Small tables with named rows and columns. After each table, cells are looked up by row and column.

kevefa
          radib    remo     rof   tuze  tukadi
gilizep   27448  -42581   18372  49096  -32107
ves      -65968    2638  -43437  12722    1562
lasafe   -51995   15182   45482  65356    4397

radib of lasafe: -51995
tuze of gilizep: 49096
radib of gilizep: 27448
tukadi of gilizep: -32107
remo of ves: 2638
tuze of ves: 12722
tukadi of ves: 1562
rof of ves: -43437
tukadi of lasafe: 4397

Table pirila
|  | vido | pimeg | viv |
|---|---|---|---|
| fov | 117 | 144 | 197 |
| pulunek | 196 | 26 | 168 |
| sipemu | 72 | 122 | 150 |
| fuzat | 151 | 51 | 107 |
| piv | 185 | 237 | 107 |
| ran | 150 | 205 | 197 |
| sev | 146 | 106 | 137 |
| bamibiz | 79 | 163 | 109 |
| vut | 93 | 109 | 67 |

ran, pimeg => 205
sev, viv => 137
fov, pimeg => 144
bamibiz, viv => 109
pulunek, vido => 196
vut, viv => 67
sipemu, vido => 72
piv, pimeg => 237
fuzat, vido => 151
pulunek, viv => 168
fuzat, viv => 107
Row with the largest pimeg: piv

zudig.tsv
	leka	fomom	res
tugepiz	0.029	-0.441	-0.452
kolan	0.099	-0.227	-0.238
dum	0.134	0.302	0.405
tikon	0.158	0.103	0.105
sozifi	-0.083	-0.436	-0.484
suzovag	-0.109	-0.595	-0.624
kif	0.151	0.742	0.837
gem	0.200	0.772	0.832
dasovas	-0.027	0.285	0.361
pugop	0.010	-0.259	-0.189
sakig	-0.193	-0.210	-0.058
samel	0.114	0.711	0.824
zefoduf	-0.017	-0.075	-0.095
zatizav	0.054	-0.518	-0.704

What is the res of gem in zudig? 0.832
What is the fomom of sozifi in zudig? -0.436
What is the leka of zefoduf in zudig? -0.017
What is the leka of pugop in zudig? 0.010
What is the res of dum in zudig? 0.405
What is the res of tikon in zudig? 0.105
What is the fomom of zefoduf in zudig? -0.075
What is the res of zefoduf in zudig? -0.095
What is the leka of sakig in zudig? -0.193
What is the fomom of suzovag in zudig? -0.595
What is the leka of zatizav in zudig? 0.054
What is the fomom of tikon in zudig? 0.103
What is the fomom of zatizav in zudig? -0.518
What is the res of suzovag in zudig? -0.624
What is the res of zatizav in zudig? -0.704
What is the leka of dasovas in zudig? -0.027

lerizof =
|  | sekepa | kudud | soro |
|---|---|---|---|
| refil | 106 | 72 | 131 |
| sodaz | 52 | 195 | 39 |
| lol | 94 | 62 | 79 |
| rom | 79 | 120 | 72 |
| boperi | 158 | 89 | 148 |

kudud of refil: 72
soro of refil: 131
sekepa of boperi: 158
sekepa of rom: 79
soro of boperi: 148
soro of rom: 72
kudud of boperi: 89
soro of lol: 79
sekepa of lol: 94
soro of sodaz: 39
kudud of sodaz: 195
kudud of lol: 62
sekepa of sodaz: 52
kudud of rom: 120
sekepa of refil: 106

las
         pimu  tupat  kopi  gulun  mozafev   lol  kavet
teke     4699   4244  3176   4539     4485  6138   4277
larefig  2740   3097  5612   2045     6750  2714   3503
sal      3664   5099  1591   7676     5086  3521   3778
geda     4820   4599  2700   5198     3197  5482   5070
resemu   5094   1680  3398   3855     6125  1875   3141
dapage   4060   4473  4300   5130     4978  2427   3418
dizipi   2764   4645  4554   2302     5520  3747   3364
govizi   4542   3495  1785   5815     3247  5265   4773
punud    2707   1899  5260   4897     6372  1088   3296
sito     4328   5016  4007    857     5167  1638   4436
kif      4719   4680  2745   7097     2284  2853   2677

What is the gulun of kif in las?
7097
What is the mozafev of sito in las?
5167
What is the gulun of sito in las?
857
What is the mozafev of resemu in las?
6125
What is the lol of punud in las?
1088
What is the tupat of sito in las?
5016
What is the tupat of resemu in las?
1680
What is the kavet of dizipi in las?
3364
What is the mozafev of larefig in las?
6750

goruk =
|  | vupugi | tagoroz | bopud | san | nikis | nito |
|---|---|---|---|---|---|---|
| napazuv | 5 | -49 | -5 | 59 | -15 | 16 |
| ruf | -32 | 27 | 36 | -56 | 36 | 30 |
| rupuf | 19 | 19 | 20 | -8 | 19 | 20 |
| goli | 3 | -11 | 18 | 5 | 14 | 13 |
| rado | -13 | -10 | 14 | 19 | 26 | -5 |
| bif | -18 | 45 | 33 | -56 | 28 | 33 |
| balus | -52 | 8 | 27 | -57 | -3 | 32 |
| lebi | 46 | 36 | 10 | 16 | 37 | 10 |
| mogifup | -9 | 27 | 8 | -22 | 1 | 27 |
| laz | 2 | 18 | 34 | 23 | 50 | 6 |
| salifa | 24 | 25 | 32 | 35 | 15 | 33 |

san of lebi is 16
tagoroz of lebi is 36
san of goli is 5
vupugi of mogifup is -9
nito of bif is 33
nikis of mogifup is 1
tagoroz of napazuv is -49
vupugi of ruf is -32
vupugi of bif is -18
bopud of lebi is 10
tagoroz of salifa is 25
nito of rupuf is 20
tagoroz of balus is 8
san of rupuf is -8

Table sem
|  | paba | nuzez |
|---|---|---|
| vinazaz | 36 | 23 |
| busop | 230 | 230 |
| lor | 231 | 224 |
| keri | 229 | 214 |
| poder | 27 | 32 |
| viked | 219 | 24 |
| gozulu | 18 | 1 |
| parolut | 237 | 237 |
| vodezon | 18 | 222 |
| vatotam | 228 | 234 |
| tav | 242 | 229 |
| bas | 229 | 33 |
| vos | 233 | 223 |
| kef | 229 | 12 |

nuzez of bas is 33
paba of parolut is 237
nuzez of lor is 224
paba of viked is 219
paba of bas is 229
paba of keri is 229
nuzez of gozulu is 1
paba of gozulu is 18
Row with the largest paba: tav

sovi =
cols = getusut, mag, zuvotud, girofod, dud
daduki: [-97, 31, -238, -453, -144]
lam: [-270, -160, 54, -219, 224]
sirel: [-397, -275, -382, -559, -263]
fum: [354, -140, -223, -475, -504]
bar: [-504, 135, 405, -36, 260]
rar: [-120, -18, -268, -259, -363]
velimir: [-136, -167, -84, 14, -189]
nudir: [-222, -117, -483, -392, -692]
zedudo: [-73, 114, 434, 54, 183]
pepi: [-464, 28, -408, -128, 539]
zod: [-63, -183, -191, -444, -411]

girofod of velimir is 14
girofod of zod is -444
mag of zedudo is 114
mag of nudir is -117
girofod of nudir is -392
zuvotud of nudir is -483
girofod of lam is -219
zuvotud of zedudo is 434
dud of pepi is 539
zuvotud of zod is -191
zuvotud of rar is -268
mag of sirel is -275
girofod of daduki is -453
Which row has the largest girofod? zedudo

